A small network was shown many inputs. Here are its activations along a few directions, one row for each input.
Each table varies a few parts of the input and shows all the possible inputs, shuffled.
A made-up example of a description, with smaller parts first: line(4) and (point or line(9) or (values(2) and ring(8))).
Shared parts are said once, and a part with two or three values counts as separate values.

Table:
x1: -8	-31	-8	5	26	2	-21	6	10	4	-2	-7	7	-1	31	-21	-22
x2: -8	-33	-9	0	27	-1	-18	9	7	4	-8	-19	-1	1	28	-16	-19
x3: 23	6	11	-31	26	1	-49	27	33	22	-12	-15	18	40	-32	27	-7
x4: 8	20	25	-8	-37	9	28	-2	-10	9	6	-2	-13	-3	-1	12	-8
x5: 15	38	17	-1	-14	1	25	-5	-9	-17	-10	9	-14	-6	3	17	-16
x6: -23	-26	-13	3	19	-16	-21	16	-2	7	-17	-32	-3	18	21	-7	-9
x7: -16	-37	-14	4	14	-24	-21	25	7	3	-11	-32	-13	14	22	4	2
x8: 9	7	4	8	-20	17	24	-15	-15	28	7	27	2	-9	-25	7	22
x9: 18	26	-11	-3	1	11	15	-17	-17	12	9	15	0	-21	-26	5	28
x10: -11	-27	-16	4	20	-17	-10	24	10	6	-10	-25	6	9	31	-13	-10
x11: 8	8	14	-1	-42	12	23	-16	-15	-5	13	-1	-2	10	-12	13	5
x12: -27	-33	3	-2	22	-21	-31	3	25	-1	16	12	0	-3	17	-14	-10
x13: 16	24	-4	14	3	9	21	-18	-14	2	-9	37	1	-12	-21	12	14
x14: -12	-29	-7	19	14	-18	-27	7	22	2	7	0	9	3	21	-27	-12
x15: 3	22	1	5	-6	12	23	-10	-11	-19	-16	26	8	-10	-24	6	12
x16: -15	-30	-2	7	28	2	-25	2	16	1	3	-4	8	-5	29	-23	-20
x17: 17	27	-2	-12	-20	5	14	-18	-17	-21	15	-12	-3	-1	-12	10	11
x18: 15	25	6	5	-18	4	20	-19	-14	-31	-3	10	-2	8	-8	18	-3
x19: 17	40	9	-19	-16	3	19	-4	-12	-7	9	-13	-15	-15	-1	9	-3
x20: 5	24	-7	-13	-7	14	17	-10	-14	-9	2	4	7	-19	-28	-2	25
x21: -27	-26	-6	17	8	-25	-31	20	35	2	12	7	-8	9	13	-18	3
x22: -4	4	9	-2	-29	20	26	-7	-12	7	0	15	9	-7	-27	1	19
Question: What is each input in this table made of?
Answer: point or line(9) or (values(3) and line(4))
Question: Which other rows does x8 become when the line(4) part takes its other values? List them by row number.
Answer: x4, x11, x22

Table:
x23: 7	24	9	3	-15	22	32	-15	-10	14	-2	41	-2	-24	-24	2	11
x24: -14	-15	-12	22	11	-7	-8	-3	-1	8	-3	19	-3	-1	-2	2	13
x25: 12	7	-2	-9	23	1	0	19	8	8	-21	-8	11	-3	7	-6	-15
x26: -1	-10	8	8	-4	1	8	-1	7	-13	-4	-1	2	2	29	-17	-29
x27: 6	-10	-6	-14	17	9	6	17	-7	23	-18	-20	8	-1	-2	4	2
x28: 13	6	1	-17	34	4	-8	5	10	3	-9	-6	-3	-8	11	-4	-21
x29: -12	-23	1	4	-17	4	18	8	-10	9	-4	-18	3	0	17	-10	-4
x30: 1	-5	9	-2	-9	-7	-18	11	12	16	6	-5	1	18	-4	9	-3
x31: -15	-10	-3	10	26	-5	-17	-14	9	-9	3	26	-13	-10	3	-4	-1
x32: -20	-6	-6	12	19	-10	-14	-3	6	-3	0	21	-10	-14	0	-6	8
x33: 20	40	3	-16	3	12	28	-9	-21	0	-10	5	-16	-18	-20	27	9
x34: 12	25	16	1	-37	16	48	-10	-19	-1	-2	11	-3	-14	1	1	-7
x35: -6	-15	0	-7	-15	-3	-19	5	3	2	11	-19	8	23	-16	10	15
x36: 15	34	17	-16	-30	4	6	-17	-7	-7	20	7	-8	0	-30	20	16
x37: -15	-25	-15	9	4	4	-5	-5	-4	8	4	5	11	-3	-11	-11	24
x38: 5	-2	7	-3	-2	-7	-28	-3	20	-20	10	-3	8	25	-4	2	-10
x39: 11	2	-19	-8	21	-5	-10	5	-3	5	2	-22	2	0	3	0	5
x40: -5	4	4	-8	-4	-14	-30	4	17	-12	17	-10	0	12	-6	0	1
x41: -12	-7	-1	16	-9	-12	7	6	-2	-20	-9	-6	-2	4	24	-6	-13
x42: -2	-14	-12	16	-17	-8	6	-1	-6	-10	8	-17	8	9	22	-13	-3
Question: The inputs of x25 and x40 match in every part but one. If x39 is changed in the same way as x25 into x40, which row does it become?
Answer: x30
Question: What is each input in this table made of?
Answer: values(4) and (point or line(4))
Question: Which other rows does x28 become when the values(4) part takes its other values? List them by row number.
Answer: x26, x31, x38

Table:
x43: -9	-7	-12	19	5	4	16	-16	-9	-5	1	25	2	-23	6	-21	8
x44: -13	-8	1	8	-18	-3	12	-6	-8	-4	10	-2	-7	-9	12	-9	3
x45: 4	2	-4	-8	20	-7	-18	9	9	-6	-5	-13	1	8	4	4	-8
x46: 3	-2	-3	1	7	-1	6	4	-3	-4	-9	-10	-2	1	16	-1	-12
x47: 0	-12	4	-10	10	-3	-29	16	18	19	-1	-8	8	19	-11	7	0
x48: -7	-5	-11	7	0	-1	15	-6	-14	-8	1	-7	-5	-14	14	-10	4
x49: -15	-10	0	20	-12	3	12	-16	-3	-1	10	29	-1	-17	4	-20	7
x50: -3	-6	9	2	-10	-2	2	4	3	0	1	-6	-5	7	13	0	-13
x51: 37	59	14	-22	-31	21	32	-15	-20	-2	-1	12	1	1	-49	37	19
x52: -2	-2	8	-7	2	-8	-22	9	15	-2	4	-8	-2	13	1	5	-9
x53: 6	-9	-8	-11	27	-2	-25	16	12	15	-10	-12	11	14	-9	6	1
Question: What is each input in this table made of?
Answer: point or (values(2) and line(5))
Question: Which other rows does x46 become when the values(2) part takes its other values? List them by row number.
Answer: x50
Question: Which other rows does x52 become when the values(2) part takes its other values? List them by row number.
Answer: x45

Table:
x54: 1	-14	-17	3	12	8	15	0	-14	9	-8	-10	6	-10	10	-11	5
x55: 10	5	5	-4	19	1	-22	3	21	7	-4	18	8	7	-12	1	-8
x56: 23	38	8	-11	-17	18	18	-14	-10	4	0	24	6	-4	-44	21	21
x57: 0	-1	-2	-4	12	-1	-22	3	12	0	-2	6	9	10	-19	4	9
x58: 6	8	1	-7	19	-3	-27	1	20	0	3	13	5	4	-14	0	0
x59: -6	-5	-19	6	16	-5	7	1	-13	-1	-5	-8	-2	-14	8	-6	11
x60: -2	-2	-4	-5	9	-3	-18	10	6	17	0	-1	5	5	-19	8	16
x61: 24	44	14	-14	-31	10	31	-11	-19	-14	1	-2	-9	0	-17	26	1
x62: -2	-8	-16	9	16	0	12	3	-12	6	-13	-3	1	-11	11	-5	3
x63: -4	-4	-17	7	20	-3	2	-6	-7	-17	-7	-1	2	-10	8	-9	4
x64: -17	-20	3	5	-21	0	2	-3	-3	9	17	-3	-2	-4	4	-13	9
x65: -13	-4	10	9	-6	-8	-10	-9	14	-10	16	18	-7	-7	10	-15	-8
x66: 1	5	-14	4	26	-5	-3	-8	1	-17	-2	6	-2	-16	13	-14	-5
x67: -20	-14	4	11	-17	-8	-1	0	0	6	13	4	-8	-5	6	-7	8
x68: 6	14	8	-10	5	-10	-13	4	11	-18	3	-13	-10	7	12	5	-20
x69: 5	2	8	-5	-2	-4	-3	8	4	-12	-9	-15	-2	17	11	10	-18
x70: -3	-11	-20	0	12	3	10	-2	-15	3	-1	-15	3	-14	7	-11	12
x71: 4	-4	1	-1	13	3	-17	5	13	6	-9	11	12	13	-16	5	1
x72: -9	-6	13	13	-6	-3	-5	-7	15	-4	9	23	-4	-3	13	-14	-16
x73: 3	-5	-1	-2	9	1	-12	12	7	23	-7	4	8	9	-16	9	8
x74: 5	27	15	6	-43	12	34	-23	-16	-6	13	29	-6	-13	-19	5	12
x75: 19	36	-7	0	-10	16	42	-22	-28	-13	-5	16	-1	-23	-17	7	16
x76: 1	-3	1	-15	-10	-2	0	10	-6	2	5	-34	-4	9	7	7	-2
x77: 5	3	-10	7	26	0	3	-6	2	-10	-10	11	1	-12	16	-13	-13
x78: -14	-16	9	15	-13	-1	0	-5	7	-4	4	16	0	3	9	-10	-7
x79: -1	3	3	-9	-6	-10	-4	13	-3	-1	0	-27	-10	8	8	13	-4
x80: -16	-17	7	14	-16	-3	4	2	1	12	5	9	-5	-2	9	-6	0
x81: -18	-13	6	12	-13	-6	-5	-7	6	-11	11	11	-3	0	6	-11	0
x82: 10	11	12	-7	5	-6	-8	6	12	-11	-4	-8	-7	10	15	6	-27
x83: 0	-7	-14	10	20	2	8	-4	-6	-11	-14	4	5	-6	11	-8	-4
x84: 6	-5	5	-12	-10	2	5	11	-5	8	-2	-29	-1	13	10	8	-10
x85: -13	-23	6	8	-21	5	8	-1	-1	16	10	2	1	-1	7	-12	1
x86: 5	-11	-2	-8	5	9	-9	9	5	26	-2	-3	13	9	-17	3	10
x87: 3	1	6	-6	-5	-6	2	14	-2	5	-7	-22	-7	12	11	14	-11
x88: 1	-8	-5	-11	4	5	-14	7	4	20	5	-8	10	6	-20	2	17
x89: 0	4	4	-8	-2	-9	-8	6	3	-18	-2	-20	-5	13	8	10	-11
Question: What is each input in this table made of?
Answer: values(4) and (point or (values(2) and line(4)))
Question: The inputs of x69 and x78 match in every part but the values(4) part. If x87 is changed in the same way as x69 into x78, which row does it become?
Answer: x80
Question: Start at x66 and move only the line(4) part, one step at a time. The first step leads to x63. Which rows follow, in order?
Answer: x59, x70
Question: Which other rows does x88 become when the values(4) part takes its other values? List them by row number.
Answer: x64, x70, x76
Question: Which other rows does x77 become when the values(2) part takes its other values? List them by row number.
Answer: x66
